Here are a small network's activations along a few directions, averaged over the inputs that share one value of a field.
Related values have similar rows: they may be neighbours, one step apart, or belong to one group.
(in the rows, 500 means zero)
Strong random noise was added to every row along 9 fixed directions; ignore it. To show where, here is one row again and again, with new noise each time:
[558 395 458 368 518 564 691 720 782 538 314 438 504 605 394 759 418 534
 502 121]
[501 498 550 390 727 453 610 502 681 684 340 341 637 614 417 626 307 518
 393 238]
[564 533 641 552 605 666 520 306 545 660 371 315 413 439 367 417 297 674
 328 363]
[598 587 592 836 567 485 686 373 456 447 373 534 444 376 506 406 496 727
 355 656]
[466 518 456 687 347 650 452 405 530 541 491 607 358 480 450 507 502 507
 351 328]
[431 716 424 488 250 529 216  26 505 418 820 737 683 413 398 367 695 209
 411 189]
[548 491 593 403 310 769 261 268 578 574 705 593 491 312 242 549 649 464
 497 259]
[698 468 348 534 369 711 498 687 394 201 409 346 385 331 349 432 565 807
 614 539]
[482 778 385 766 672  98 727 192 392 277 456 590 716 572 702 273 522 389
 357 592]
[638 644 150 484 671 379 639 422 561 486 277 465 681 319 310 538 464 662
 316 141]
[516 609 310 505 457 588 341 554 462 423 438 346 654 485 372 429 401 639
 411 315]


K, 13 values:
k4: [309 391 422 862 558 459 430 809 327 750 452 595 270 495 551 703 449 712
 313 797]
k5: [570 418 515 595 371 619 492 764 392 305 522 510 529 376 426 540 624 701
 656 804]
k8: [621 495 446  83 492 563 423 419 700 583 461 472 458 359 374 595 508 499
 534 143]
k7: [510 471 731 398 657 432 591 642 644 552 524 461 700 539 417 660 510 593
 711 643]
k3: [522 644 609 330 450 358 528 354 540 286 637 388 792 652 725 277 431 227
 596 521]
k9: [378 510 541 559 807 161 531 355 324 622 570 684 395 519 744 470 610 333
 465 777]
k12: [471 564 559 165 569 462 104 404 329 475 812 332 886 487 304 410 612 362
 707 599]
k1: [408 502 382 471 354 420 382 345 609 607 747 914 880 363 443 659 682 260
 344 227]
k2: [534 524 394 403 467 568 341 425 335 502 595 403 649 395 485 337 502 463
 535 539]
k11: [391 525 625 643 528 486 345 487 552 687 520 588 527 445 492 509 468 654
 359 564]
k6: [640 553 653 292 756 540 415 301 528 930 375 343 569 157 247 488 335 705
 452 560]
k10: [559 430 391 533 505 472 692 481 528 766 501 815 284 301 477 656 732 422
 499 596]
k13: [400 433 234 275 762 319 301 632 123 532 426 212 361 589 687 312 371 465
 561 865]
K is arranged as a ring.
- Fewest steps between k6 and k9? => 3
- A walk along K starts at k12 and steps to its neighbour k7. Put k3, k2, k10, k13 in the order it reaches them. => k13, k10, k3, k2

F, 10 values:
f2: [357 581 466 580 609 235 660 388 690 654 463 706 466 646 600 641 453 320
 339 283]
f4: [489 523 703 604 465 533 578 466 674 532 488 573 662 579 440 601 468 479
 420 333]
f9: [357 550 487 859 569 451 425 427 359 601 515 585 546 572 551 508 479 500
 234 621]
f6: [549 550 483 723 365 700 477 356 330 373 488 383 350 436 402 202 406 649
 428 494]
f7: [616 546 726 610 443 346 884 662 785 309 425 669 869 477 682 687 568 634
 490 673]
f10: [571 440 685 544 133 972 362 803 744 678 419 440 524 467 324 620 343 757
 463 309]
f5: [298 608 161 747 217 265 295 835 458 290 672 971 724 579 565 741 832 389
 564 515]
f8: [283 502 388 479 454 390 256 427 288 507 666 568 284 656 726 358 585 184
 580 702]
f3: [500 629 334 741 417 535 472 676 492 516 317 501 724 404 542 446 379 722
 284 531]
f1: [230 443 436 728 400 397 412 628 410 550 559 725 224 774 839 478 533 271
 461 664]
F is arranged as 3 separate groups.
- List the group mates of f9, in the order listed. => f4, f6
- List the group mates of f2, in the order listed. => f5, f8, f1
